A small network was trained on invented records. Each row is its activation on one of them, seen along a few directions.
Each row is followed by the record's values for the fields L, D, T, W, F, H.
A field that a record lacks is left out.
Other fields move the rows too, some of them a lot.
In the rows, zero is written as 500.
Strong random noise was added to every row along 9 fixed directions; ignore it. To show where, here is one row again and again, with new noise each time:
[342 279 564 431 487 554 617 517 674 458 216 670 446 427 574 604 538 464
 465 379 401 539 385 585 402]
[438 594 503 428 621 506 465 469 658 589 434 561 535 474 392 419 586 514
 440 521 722 408 524 511 537]
[540 314 514 379 534 381 502 499 579 599 497 458 543 381 499 567 491 354
 608 435 427 596 458 495 515]
[665 617 426 600 602 533 425 497 411 620 651 392 632 588 450 365 434 715
 356 622 475 531 432 489 472]
[538 786 386 534 628 389 600 474 463 632 818 430 569 444 599 462 592 709
 699 546 704 596 457 534 417]
[589 402 496 401 510 452 527 582 645 675 356 551 493 398 433 460 451 343
 472 482 475 615 456 425 589]
[410 580 447 427 592 396 597 476 528 588 581 497 517 360 610 534 522 548
 719 458 480 632 407 531 381]
[168 481 447 421 663 450 369 296 420 327 587 441 644 551 634 542 506 694
 626 451 363 390 423 609 213]
[312 385 517 397 612 354 537 440 524 511 465 512 515 385 550 556 454 360
 759 470 359 588 456 441 441]
[235 597 602 453 501 534 499 398 598 554 290 579 670 514 351 331 388 589
 365 448 208 619 318 508 327]
[339 496 628 460 653 339 633 429 572 606 509 515 513 331 409 525 516 314
 803 524 483 619 493 426 541]

[600 593 607 622 740 707 392 490 410 546 506 394 445 472 369 512 507 687
 347 696 552 329 532 630 493]  <L:l1 D:d2 T:t3 W:w1 F:f3 H:h1>
[367 338 601 403 467 404 378 413 508 481 539 436 681 581 387 467 369 490
 488 492 270 512 389 457 404]  <L:l2 D:d1 T:t3 W:w2 F:f4>
[496 492 478 532 550 492 404 546 481 453 397 546 444 526 440 444 357 427
 442 546 431 452 538 392 517]  <L:l1 D:d1 T:t3 W:w2 H:h1>
[261 534 449 409 708 513 429 429 530 327 524 568 402 502 551 611 625 545
 629 528 745 231 564 558 388]  <L:l2 D:d2 T:t1 W:w2 F:f5>
[649 500 584 563 418 445 552 470 608 637 417 527 615 548 266 291 645 376
 288 513 665 520 606 407 713]  <L:l1 D:d2 T:t2 W:w1 H:h1>
[347 317 429 293 534 547 415 487 673 348 295 583 348 333 657 699 552 365
 536 314 465 390 480 641 366]  <L:l2 D:d1 W:w2>
[399 466 514 465 542 520 461 396 490 507 493 433 544 502 570 520 581 640
 454 511 508 432 515 583 434]  <L:l1 D:d2 T:t2 W:w1 F:f4 H:h1>
[633 326 524 618 320 577 589 560 450 404 464 560 490 667 604 540 483 528
 343 427 437 578 453 541 488]  <L:l2 D:d1 W:w1 F:f4>
[608 570 526 387 279 473 423 467 635 554 650 429 652 539 386 466 651 490
 365 272 692 536 586 652 509]  <L:l2 D:d2 W:w2>
[585 401 416 378 485 462 381 530 480 466 528 459 474 449 625 594 500 496
 500 413 479 460 495 558 398]  <L:l1 D:d1 T:t3 W:w2 F:f3 H:h1>
[388 599 482 532 461 500 671 598 582 572 374 652 401 447 528 458 395 430
 596 474 490 658 447 382 512]  <L:l2 D:d1 W:w2>
[501 395 433 544 312 533 644 584 494 417 608 616 455 667 758 642 553 629
 484 448 635 513 493 552 447]  <L:l2 D:d1 T:t3 W:w2 F:f4>
[542 490 393 465 346 446 404 480 471 444 597 431 659 616 631 420 489 659
 405 323 333 560 407 520 340]  <L:l2 D:d1 W:w2>
[271 570 656 677 585 509 621 377 475 331 363 590 464 525 400 431 526 396
 546 558 461 450 573 454 503]  <L:l1 D:d1 W:w1 H:h1>
[681 390 706 429 408 554 467 408 625 619 668 314 681 370 332 618 636 565
 371 318 462 496 397 804 468]  <L:l2 D:d1 W:w2>
[375 478 625 613 664 488 411 402 425 337 470 513 527 681 284 405 386 450
 507 591 413 388 558 407 536]  <L:l2 D:d1 T:t1 W:w1>
[339 478 566 400 467 442 421 372 524 491 565 418 565 436 418 535 499 376
 643 425 454 519 569 533 485]  <L:l2 D:d2 W:w2>
[464 583 300 432 591 569 392 477 449 417 482 509 393 479 782 566 545 630
 527 514 661 334 539 564 400]  <L:l1 D:d1 W:w1 F:f4 H:h1>
[470 660 415 508 501 586 441 474 448 401 493 496 482 560 566 511 427 700
 430 462 462 446 402 584 353]  <L:l1 D:d1 W:w1 F:f5 H:h2>
[629 423 464 613 401 573 554 534 379 486 544 436 513 488 648 536 515 578
 455 488 408 597 488 599 486]  <L:l1 D:d2 W:w1 H:h1>
[602 630 333 401 681 547 309 506 361 556 660 350 493 496 572 475 347 731
 492 563 428 441 410 573 338]  <L:l2 D:d1 T:t1 W:w1 F:f4>
[706 406 397 481 677 485 555 621 380 632 727 401 326 285 717 784 484 492
 787 606 498 513 479 558 535]  <L:l2 D:d1 T:t3 W:w2>
[524 478 493 452 791 638 278 473 286 659 437 304 403 345 480 515 310 474
 566 714 184 442 527 419 517]  <L:l2 D:d2 W:w2 F:f3>
[597 378 503 649 393 460 600 477 452 369 580 508 515 668 612 543 656 507
 447 466 684 455 597 488 563]  <L:l1 D:d1 W:w1 F:f1 H:h1>
[611 451 563 419 612 547 318 423 435 635 387 349 544 325 298 399 440 475
 337 531 208 508 423 534 486]  <L:l1 D:d2 T:t2 W:w2 F:f5 H:h1>
[147 644 414 337 591 327 466 390 552 276 529 579 490 427 573 540 468 454
 782 370 482 442 483 489 256]  <L:l1 D:d1 T:t1 W:w2 H:h2>
[402 818 504 500 572 669 590 505 596 635 337 630 397 429 401 408 498 646
 436 532 582 506 457 562 458]  <L:l2 D:d2 T:t1 W:w1>
[350 801 500 665 684 686 464 468 354 457 453 528 409 600 458 363 336 647
 470 719 417 392 520 466 488]  <L:l2 D:d1 W:w1>
[652 527 424 434 473 531 537 654 437 638 440 503 341 331 600 490 323 353
 550 548 387 653 502 423 606]  <L:l1 D:d1 W:w2 F:f4 H:h1>
[680 308 475 486 266 374 658 609 524 667 598 463 506 461 647 642 506 407
 578 397 395 744 425 514 557]  <L:l2 D:d1 T:t3 W:w1>
[648 643 469 682 630 699 479 573 345 501 471 478 383 520 447 463 399 585
 391 661 402 495 461 541 532]  <L:l2 D:d2 W:w1>
[585 418 414 411 527 616 420 566 586 552 424 541 440 543 566 491 562 574
 347 577 734 349 561 541 566]  <L:l2 D:d2 T:t2 W:w1 F:f4>

Which values does each new row have?
[371 634 296 399 688 502 241 472 423 562 466 469 463 535 489 319 420 543
 451 650 587 285 603 362 527]  <L:l2 D:d1 T:t3 W:w2>
[368 461 460 459 336 541 812 642 592 456 376 712 300 349 799 671 482 484
 694 324 395 686 345 587 361]  <L:l2 D:d1 W:w2>
[390 331 660 511 372 397 441 384 596 376 583 512 685 684 343 496 595 450
 448 402 605 393 566 527 498]  <L:l2 D:d1 T:t3 W:w2>
[224 480 462 512 470 333 400 406 370 276 543 521 618 724 566 375 381 408
 628 526 447 443 616 248 488]  <L:l1 D:d1 W:w2 F:f4 H:h1>
[573 501 405 383 416 462 422 538 474 518 755 370 558 545 574 606 420 556
 535 464 535 491 452 568 467]  <L:l2 D:d1 W:w2 F:f4>
[464 678 401 588 417 396 490 498 376 483 643 529 576 628 514 341 420 500
 582 592 520 577 570 328 533]  <L:l1 D:d2 T:t3 W:w2 H:h1>
[476 527 427 459 525 621 497 593 514 498 293 587 425 425 575 517 428 557
 397 473 398 539 383 500 418]  <L:l1 D:d2 W:w2 F:f5 H:h1>
[620 420 484 436 373 247 620 534 528 571 665 471 515 429 620 594 536 332
 748 397 557 691 517 423 521]  <L:l1 D:d1 T:t3 W:w1 F:f3 H:h1>
[708 412 576 627 441 464 473 518 442 559 586 454 582 592 384 448 483 398
 416 596 551 505 588 438 691]  <L:l1 D:d1 T:t3 W:w1 H:h1>
[314 501 602 522 338 536 503 407 522 439 560 515 664 659 419 507 502 512
 476 470 447 476 513 515 504]  <L:l2 D:d2 W:w2>
[545 461 564 451 464 524 414 483 578 517 601 426 588 535 340 518 580 480
 378 440 662 345 531 609 532]  <L:l2 D:d1 W:w2>
[692 581 349 368 529 442 304 516 536 483 533 475 543 531 407 403 471 460
 395 428 628 393 543 485 538]  <L:l1 D:d1 T:t1 W:w1 H:h2>
[337 537 655 402 539 501 546 485 598 547 389 566 485 374 349 548 501 380
 557 488 461 513 477 527 538]  <L:l1 D:d2 T:t3 W:w2 F:f5 H:h1>
[329 463 595 533 412 606 466 430 495 414 402 537 620 630 465 476 422 631
 293 473 313 450 439 606 391]  <L:l1 D:d1 T:t3 W:w1 H:h1>
[401 539 546 527 857 500 361 368 328 529 534 338 501 363 421 478 447 517
 667 706 361 399 544 490 505]  <L:l1 D:d2 T:t2 W:w1 H:h1>
[466 389 550 551 559 458 381 375 382 454 724 340 672 611 470 529 479 616
 540 578 451 388 492 574 431]  <L:l2 D:d1 T:t3 W:w1>
